Here are a small network's activations along a few directions, averaged over the inputs that share one value of a field.
Related values have similar rows: they may be neighbours, one step apart, or belong to one group.
(in the rows, 500 means zero)
Random noise pushes rows far along 21 fixed directions. That doesn't count. These rows show it; they differ only by the noise:
[567 458 408 496 559 510 428 375 488 511 404 425 408 548 352 657 491 543
 511 474 249 466 711 545 416 486 565 620 486 767 679 356]
[527 603 448 260 523 538 504 661 598 581 557 684 564 739 472 402 750 698
 433 614 473 660 474 613 410 536 455 460 296 426 545 636]
[283 417 608 373 288 469 439 597 358 411 366 514 417 403 551 744 761 529
 503 504 313 711 412 450 664 522 537 468 663 427 368 584]
[430 358 463 345 227 432 497 437 614 324 566 707 466 345 445 600 550 409
 654 300 448 498 568 677 494 552 591 594 446 825 632 665]
[536 630 395 624 760 562 417 585 631 512 594 458 389 503 492 517 434 420
 485 432 603 366 640 653 571 584 436 606 304 401 662 646]
[581 600 617 426 499 338 429 615 566 666 530 458 749 459 402 403 542 367
 361 300 438 421 371 455 567 557 351 241 420 396 555 589]
[545 494 519 513 380 507 584 722 529 464 519 482 526 359 459 426 424 690
 640 427 809 333 298 583 631 358 638 464 649 515 478 723]
[527 662 546 223 336 495 598 342 592 165 527 510 351 469 700 544 510 359
 511 658 546 436 401 567 588 312 645 509 352 536 254 541]
[576 511 414 450 438 566 268 601 431 536 406 535 532 562 670 630 844 277
 411 465 511 424 672 300 681 511 606 587 431 340 364 577]
[530 559 577 352 155 415 511 592 217 482 311 609 371 499 466 667 638 649
 519 552 403 356 530 520 774 503 618 569 655 594 613 552]
[512 453 383 473 614 538 414 430 727 650 459 585 373 597 373 444 614 346
 348 319 538 549 509 616 641 561 486 749 364 535 453 621]
[513 373 310 774 632 321 566 526 285 606 444 438 399 539 546 310 498 452
 368 560 512 591 754 358 639 568 565 924 675 501 462 356]
[561 620 627 375 537 578 538 609 504 548 327 560 458 525 611 569 573 492
 545 496 560 630 383 656 540 486 498 616 355 335 516 686]
[316 717 443 272 359 345 444 268 636 318 515 657 375 432 504 705 557 556
 460 703 221 412 644 277 533 495 468 393 436 652 458 556]
[659 492 455 525 534 385 441 384 460 542 421 548 624 637 535 455 415 431
 356 599 578 475 657 466 443 515 645 498 351 361 620 423]
[485 446 231 612 468 601 391 600 566 364 517 466 401 580 523 592 687 453
 439 458 270 586 556 496 470 462 462 505 420 611 408 457]
[568 590 398 480 314 433 607 525 495 358 585 482 340 640 591 364 457 556
 394 501 474 454 458 584 417 529 377 513 422 723 471 411]
[468 297 387 513 553 624 526 509 788 528 652 510 250 438 459 472 303 497
 465 423 636 354 324 549 404 622 538 617 569 724 393 432]
[576 604 519 456 401 663 353 468 310 502 535 526 508 657 454 583 633 586
 511 589 636 299 725 416 575 471 561 495 617 459 609 456]
[446 583 378 395 583 468 389 750 521 601 487 457 433 436 627 693 573 625
 383 570 306 569 474 344 197 670 448 431 371 552 508 590]
[747 420 701 442 430 369 429 554 322 567 537 390 610 416 628 509 394 459
 333 479 694 341 600 442 380 629 540 341 359 438 456 420]
[163 569 384 335 532 562 452 529 375 437 844 449 256 301 240 543 620 797
 360 576 693 632 425 648 428 414 544 477 540 649 219 816]
[693 241 438 485 502 666 628 651 465 404 576 624 555 336 458 525 540 647
 700 689 412 573 565 534 380 349 696 606 527 683 360 394]


Field Zados:
m6: [662 482 527 529 518 495 372 619 497 586 564 520 578 499 561 491 524 397
 445 372 674 180 521 546 613 521 468 306 233 379 409 550]
m10: [459 458 534 477 667 373 650 448 723 568 471 554 644 448 497 412 287 760
 796 602 527 429 510 472 382 468 572 429 517 531 689 504]
m2: [619 749 409 399 304 675 468 578 576 441 497 404 343 653 529 513 594 647
 424 576 587 288 364 360 514 456 486 502 650 662 429 540]
m5: [706 414 673 417 416 432 638 503 500 509 481 779 603 510 438 426 462 568
 626 526 471 369 542 763 638 499 496 395 249 481 604 483]
m7: [545 543 246 721 473 428 501 569 364 591 411 658 586 353 419 519 243 258
 361 552 504 449 367 532 471 559 679 517 447 362 753 609]
m9: [406 419 438 610 486 327 542 417 357 464 435 427 492 332 544 543 347 511
 549 479 446 500 520 504 411 458 601 457 444 607 484 497]
m8: [452 620 493 417 561 600 615 445 428 540 364 496 475 532 419 563 574 610
 637 580 181 633 331 623 495 329 428 455 479 590 461 476]
m4: [424 632 648 234 550 595 424 446 430 436 783 415 372 518 524 558 597 526
 431 685 638 446 573 507 479 613 544 455 487 428 416 519]
m3: [217 345 287 584 562 458 433 517 663 365 648 452 309 432 698 553 594 413
 546 609 495 378 660 196 598 639 581 583 663 495 331 439]
m1: [628 780 531 372 504 687 450 340 408 453 519 418 445 578 378 532 655 517
 491 548 500 297 590 569 670 220 485 439 339 564 375 538]
m11: [405 425 453 387 523 514 380 254 554 672 442 495 664 731 374 470 581 580
 450 469 623 393 535 375 481 423 686 374 538 478 525 443]
Zados is arranged as a star with 5 arms.
Question: Name the neighbours of m1, in listed order.
Answer: m9, m11
Question: Name the neighbours of m6, in listed order.
Answer: m5
Question: Name the neighbours of m7, in listed order.
Answer: m3
Question: Name the neighbours of m8, in listed order.
Answer: m10
